[[126 133 135 133 133 123 128 122 129 123 140 126]
 [130 127 123 133 130 130 132 135 131 130 121 118]
 [107 141 138 111 135 113 114 121 135 113 125 124]
 [119 134 126 125 134 122 126 134 137 122 116 111]]
Find the entry directly above 127.
A: 133
Find the last entry, reading row by row.
A: 111
The entry directly below 118 -> 124
Find the entry just right of the largest entry.
A: 138
The entry in the top-left corner -> 126
Find the largest entry in the last row.
A: 137
Find the minimum.
A: 107
The entry directly below the smallest entry is 119
Find the bottom entry of the column that holds the largest entry.
A: 134
The second largest entry -> 140
The fourth entry in reading order -> 133
The second-last entry, reading row by row is 116
Find the smallest entry in the first row.
A: 122
The fifth-last entry, reading row by row: 134

Questions about the row below.
1) The entry just left of the centre entry?
2) The 2nd smallest entry?
3) The entry at the centre?
4) The third entry from the right?
5) The first entry from the right?
[118 124 123 123 124 153 123 144 129 151 120 124 124 124 111]
1) 123
2) 118
3) 144
4) 124
5) 111

[[123 114 119 106 140 148]
 [101 156 131 139 126 138]
 [155 126 115 150 126 131]
 [142 150 104 100 134 131]]
The fourth entry in reading order is 106
The top-left entry is 123
The last entry, reading row by row: 131
The largest entry in the last column -> 148
The bottom entry of the column that holds the largest entry: 150
Report the second smallest entry.
101
Report the entry just left of 119.
114
Report the entry directly below the largest entry.
126
Report the third entry on the main diagonal.
115
